Here are a small network's activations along a few directions, averaged over the inputs that share one value of a field.
Related values have similar rows: they may be neighbours, one step apart, or belong to one group.
(in the rows, 500 means zero)
Strong random noise was added to every row along 4 fixed directions; ignore it. To show where, here is one row again and again, with new noise each time:
[515 493 497 518 382 562 360 530 597 444 448 612 439 509 516 433 483]
[557 404 477 442 488 631 538 387 238 612 364 430 337 467 559 613 509]
[465 456 567 622 633 411 591 445 442 475 519 457 574 566 491 405 560]
[519 483 490 470 384 586 382 508 572 469 418 586 365 489 522 436 472]
[520 395 506 479 648 538 549 402 261 542 360 521 506 641 497 528 622]
[482 482 536 592 525 464 442 513 558 423 489 591 577 591 485 393 551]


Field ZOP:
rezot: [540 550 552 501 184 528 245 637 653 379 561 679 567 483 621 603 416]
kibad: [537 557 511 872 311 406 338 643 624 395 699 592 923 519 563 561 510]
lebil: [443 533 444 329 684 466 660 451 594 591 502 486 459 546 367 430 516]
bog: [550 525 410 550 403 577 433 551 518 573 470 566 594 503 489 635 519]
leno: [556 531 408 401 329 617 394 536 403 515 570 462 413 290 569 742 384]
regu: [420 555 439 304 721 491 554 515 554 510 483 551 539 591 340 456 571]
tafog: [471 559 573 467 448 414 425 591 630 386 595 461 553 465 512 468 439]
kivur: [550 586 325 416 332 647 343 628 616 578 451 707 453 444 426 557 482]
pidev: [602 454 522 536 352 587 366 493 389 469 413 507 531 533 607 650 487]
ZOP is arranged as a ring.
Name the neighbours of pidev, in listed order.
> rezot, kibad
Name the neighbours of leno, in listed order.
> regu, tafog

Field MIR:
lov: [521 525 426 497 545 513 390 545 586 458 544 628 672 549 416 492 515]
zefo: [528 458 503 627 416 560 418 500 363 517 488 496 619 498 537 669 544]
maloz: [450 567 496 412 464 574 474 527 709 488 475 632 456 519 413 388 495]
fet: [556 458 459 547 377 524 492 493 475 566 406 479 348 476 586 491 495]
miv: [573 420 458 180 525 616 500 431 291 595 263 506 180 467 487 462 512]
dep: [542 451 408 320 545 616 507 438 342 543 414 454 265 429 522 549 479]
fibu: [502 519 508 577 560 442 670 441 420 569 610 288 482 381 534 552 412]
gavi: [548 430 541 501 372 691 427 462 219 566 385 553 505 550 579 757 567]
sala: [467 619 487 554 382 496 520 549 649 552 669 462 601 345 470 601 374]
para: [590 468 417 212 170 677 243 554 626 461 292 566  78 435 660 566 367]
MIR is arranged as a line.
A walk along MIR starts at para and steps to its neighbour fet. Put lov, zefo, fibu, gavi in the order it reaches them.
> gavi, zefo, fibu, lov
Name the neighbours of sala, in listed order.
> maloz
